Each row below holds a small network's activations on one input, seen along a few directions.
In each table, some parts of the input vary, and every possible input appears once, in random order.
A made-up example of a description, with smaller parts first: one of 2 separate values, together with either a single point or one of 11 places along a line or (one of 4 places along a line, together with one of 5 places around a ring).
Shared parts are said once, and a part with two or three values counts as separate values.

Other details of the inputs vary at random and push rows far along two fixed directions, the same in every table; ignore that.

Rows:
r1: [ -1   9   6  -3 -18  -6 -11 -11  17  -9   4]
r2: [ -2 -10  -5   0  -8   0  15 -11 -25   1   8]
r3: [ -6   9  11  -7  -5  -3 -13  -6   2  -8  16]
r4: [-21  -2  11   4  -4   0   9 -11 -27 -11   8]
r5: [-16   6  11  -4  -9   2  -6  -8   6  -9  10]
r6: [  6  18   1 -10  -7   3  -9  -1  35   5   7]
r7: [  0  -3  13   9   1  -6  16  -6 -29   2   1]
r8: [ -1  -3  -8 -12  -6 -10 -12  -4   8   9   5]
r9: [  5   1 -13 -14  -7   5 -22  -4  31  13   5]
r10: [  9  15   0  -3  -5  -3 -26  -4  20  -7   5]
r11: [ -4   8   8  -3 -10  -2  -5  -9  20  11   5]
r12: [  4   3   0  -7 -15  -4  -6   0  11   1  13]
r13: [ 21  -6 -19  20  45  23   0  34  -7 -16 -19]
r14: [ -9   6   2   1 -16  -4  -8 -17  -3  -5   4]
r15: [ 15   5  -7 -10  -6   7 -15   6  28   3   9]
r16: [  9  -2  -8 -12  -5   4 -13   3  33   4   1]
r17: [ 7  0 -7 -8 -7  7 -6  2 26  1  6]
r18: [ 10 -12 -19  16  38  23   1  31   5 -12 -27]
r19: [ -1  10  -1  -2 -11  -6 -15 -15   5  -6   7]
r20: [  6  -8  -1 -12 -17  -6  -1 -11  -5   9   9]
r21: [ -8  -7   5  -5 -19 -14   3  -5   4   3   8]
r22: [-1  6 -3 -8  0  2 -2 -6  6 13 -6]
r23: [  8   8   6 -14  -8  -5  -2  -4  12  11  -1]
r24: [  4  10   8  -3 -17  -7 -13  -8  10  -9   6]
r25: [ -7  -7   7  -4  -8 -10  26 -18 -40   8  -3]
r26: [-20 -24   7   3 -19 -13  34 -11 -48   0  -5]
r27: [ 5  7 12 -3 -7 -6 -3 -5 12  7  7]
r28: [ 11 -13 -13  17  42   8   2  34 -18 -13 -25]
r29: [ -1   1   0  20  42  19  -1  30   1 -31 -16]
r30: [  1   3  -3  -6 -13  -1  -7   1  23   0  11]
r31: [  4  -6  -4  24  43  16  11  26  -8  -8 -31]
r32: [ 10   8   4  -7   4  -4 -13  -2  17  12   2]
r33: [ -7  -5  18   6 -17  -8  40 -12 -51  -3   4]
r34: [  0 -20   6   0 -14  -6  25  -6 -35  -2  -1]
r35: [ 0  2 10 -6 -6 -7  2 -7 14  9  0]
r36: [  9 -12 -15  19  45  12   3  40   1 -17 -31]
r37: [  4  -9 -21  16  43  14  -6  33   0  -9 -27]
r38: [ -9 -15   8   7 -18 -10  30 -11 -55  -4  10]
r39: [ -9  -3  -1  -4 -12  -6  -8  -1  14   6   5]
r40: [ 17  -2  -3  23  51  15   3  35  -2 -11 -30]
r41: [-12 -19  11   7 -15 -18  27 -10 -54  -1   6]
r42: [  7  -6 -18  21  47  10  -7  32  -3 -12 -19]
r43: [ -2   6   2 -12  -9   0  -1  -8  15  13  -4]
r44: [  0  18  -4  -7  -6   6 -11  -6  22  10   7]
r45: [ 10   0 -15 -13   1   3 -20  -2  25   9   4]
r46: [ -9  -3  -1  -1 -17  -1   4  -5   0   1   9]
r47: [ -4   4  -9  -8  -5  -4 -25   1  30  10   7]
r48: [  3  -4   0 -12 -11 -10  -8   3  10   6   3]
r49: [ 2 13 -3 -4  0  2 -1 -7  3  5  7]
r50: [ -8 -16  10   6 -12 -14  21  -1 -36  -4   2]
r51: [ -9  11   5  -8  -1  -1 -17  -9  10  -6  16]
r52: [-17  -6  13   9 -18  -3  41 -16 -47  -1   0]
r53: [  8  -1  -7  27  49  14   7  22 -15 -10 -21]
r54: [  1   2 -11  -8 -10   8 -10  -5  17   8   9]
r55: [  2   9  -2  -6   5   2 -17  -3  27  15  -2]
r56: [  4  11   6  -5 -10  -3   5  -8  -7   5  10]
r57: [ 16  -1  -8  15  45  14   8  27 -17  -8 -29]
r58: [  5   9   0 -10   2  -5 -15  -9  21  15   4]
r59: [-17 -15   2   9 -16  -5  28 -12 -46  -2   6]
r60: [ -9 -16   0   6 -13   4  28  -7 -31  -3   0]
r61: [-15  -7  13   9 -10  -7  25 -18 -36   6   2]
r62: [  3   4   4 -10  -4  -2   4  -3  13   7  -6]
r63: [ 3  9  8 -4 -5 -3 -8 -4 29  7  5]
r64: [ -1  15  11 -11  -5   0 -23   0  26  -8  15]
r65: [ -2  14  -1  -3 -13   1 -23  -7  31  -5   2]
r66: [ 0  3 -8 -5 -8 -2 -9 -5  6  4 14]
Description of these inputs: one of 6 places around a ring, together with either one of 2 separate values or one of 4 places along a line or one of 5 places around a ring.
The inputs of r2 and r54 match in every part but the place on the ring of 6. If r49 is changed in the same way as r2 into r54, which row does it become? -> r44
The inputs of r27 and r11 match in every part but the place on the ring of 6. If r12 is changed in the same way as r27 into r11, which row does it become? -> r46
Which other rows does r4 become when the choice among 2 separate values takes its other values? List them by row number. -> r14
Which other rows agree with r62 in the place on the ring of 6? List them by row number. -> r1, r6, r16, r17, r21, r29, r30, r35, r36, r63
Which other rows does r52 become when the place on the line of 4 takes its other values? List them by row number. -> r11, r31, r43
Start at r44 and move only the place on the line of 4, one step at a time. The first step leads to r61. Which rows follow, in order? -> r55, r22
Which other rows does r60 become when the place on the ring of 5 takes its other values? List them by row number. -> r18, r26, r39, r46

Rows:
r67: [ -7 -15   0  -2 -14  -6  18  -2 -13   7  -6]
r68: [  5  -7   8  -2  -7  -9   8  -3 -24  -1   9]
r69: [  5   4   1 -20 -21 -13  -6 -15  11  25   8]
r70: [  3  12   6  10  13   7   0   9   3 -11  -1]
r71: [-14   3  11   7  -7  -2   7 -15 -18  -7   0]
r72: [  1  -6  -3  -1 -11   1   6   2  -3  -9   4]
r73: [  1 -12  -4   7   6  -1   2  14  -2 -13  -6]
r74: [ 12  11   4  14  33  13 -11  27  17 -17 -11]
r75: [ -4  -4  -3   3  -2  -2  12 -11 -35  -3   4]
r76: [  1  14   8 -16 -12   0  -7 -15  34  20   7]
r77: [ -2  -4  -5   5   2  -1   0  -7 -21  -1  -2]
r78: [-17   4  11  10  -1   1  15 -10 -28  -9   5]
r79: [  1  -6 -15  11  27  15 -15  27  12 -16  -9]
r80: [ -2  -4   5 -16 -30 -10  -9  -6  16   2  19]
r81: [ -4   2  16   6 -11  -5  12 -10 -16  -8   0]
r82: [ 21   2 -14   2  37  11  -9  26  13   3 -22]
r83: [  2 -12   0  -2   0  -2  24 -10 -28  15  -4]
r84: [-13   8  10   5  -6   1  11 -14 -19  -9   5]
r85: [  1   2 -10   7  16   6  -4   5 -14  -3   1]
r86: [  8   4   3 -15 -25 -11 -13 -16   9  10  14]
r87: [ 14   1  -5   4  11   4   2   8 -11  -6  -3]
r88: [ 10  10   0   8  33  12  -3  22  18  -4 -24]
r89: [ -7  16  10  -8  -8  -1 -20  -9  24   0  14]
r90: [  3  -3  -6   7  21   5  -6  11 -14  -6  -3]
r91: [10 -4 -2  5 14 -4 -1  9 -9 -5 -4]
r92: [  9   9   3  15  32   8  -9  22  16 -16 -14]
r93: [  4  -3   3   0  -8  -7  10  -6 -25   1  10]
r94: [  0   7  -5 -13  -6  -9 -25 -10  19   9  13]
r95: [ -9   2  13   4  -6  -6  19 -10 -14   8  -5]
r96: [  1  -2  -7 -21 -20   0  -8  -9  35  20   8]
r97: [  0  11  -3  17  39  12 -16  20  16 -16 -15]
r98: [ -1  -9   0   2  -2  -8  20  -7 -29  14  -5]
r99: [ 14  27   1  -9   2   7 -29   4  51  -3   7]
r100: [  3   6   4   8  16   8   7   6   8   6 -12]
r101: [ -6 -11   1   2 -15  -3  13  -1 -17  -7   8]
r102: [ -7  -4 -14   7  10  10  -6  12   2 -10   0]
r103: [ -6 -11 -12  12  10   9  -2  10  -5 -14 -10]
r104: [  3   1  -3 -14 -28  -5 -19  -7  31   3  12]
r105: [ -6 -13  -5   3  -4  -1  14   3  -8   6  -8]
r106: [-10   1  -5 -14 -28  -3 -11 -16  14   2  18]
r107: [  5  21   7 -16 -10  -3 -20  -6  46  17   3]
r108: [-14 -14  -4   5  -2  -3   3   1 -12  -9  -1]
r109: [ -7 -19  -1   3 -10  -1  26  -3 -21   7  -5]
r110: [ -3  -5   0 -21 -28 -10  -2 -10  18  14   6]
r111: [  2 -11   0   1  -2  -4  23  -8 -28  15  -4]
The inputs of r77 and r71 match in every part but one. If r90 is changed in the same way as r77 into r71, which row does it become? -> r89
The inputs of r104 and r86 match in every part but one. If r102 is changed in the same way as r104 into r86, which row does it become? -> r85
Describe the family of inputs behind these rows. -> one of 3 separate values, together with either one of 5 places along a line or (one of 2 separate values, together with one of 5 places around a ring)
Which other rows does r87 become when the choice among 3 separate values takes its other values? List them by row number. -> r72, r99
Which other rows does r106 become when the place on the ring of 5 takes its other values? List them by row number. -> r79, r102, r103, r108
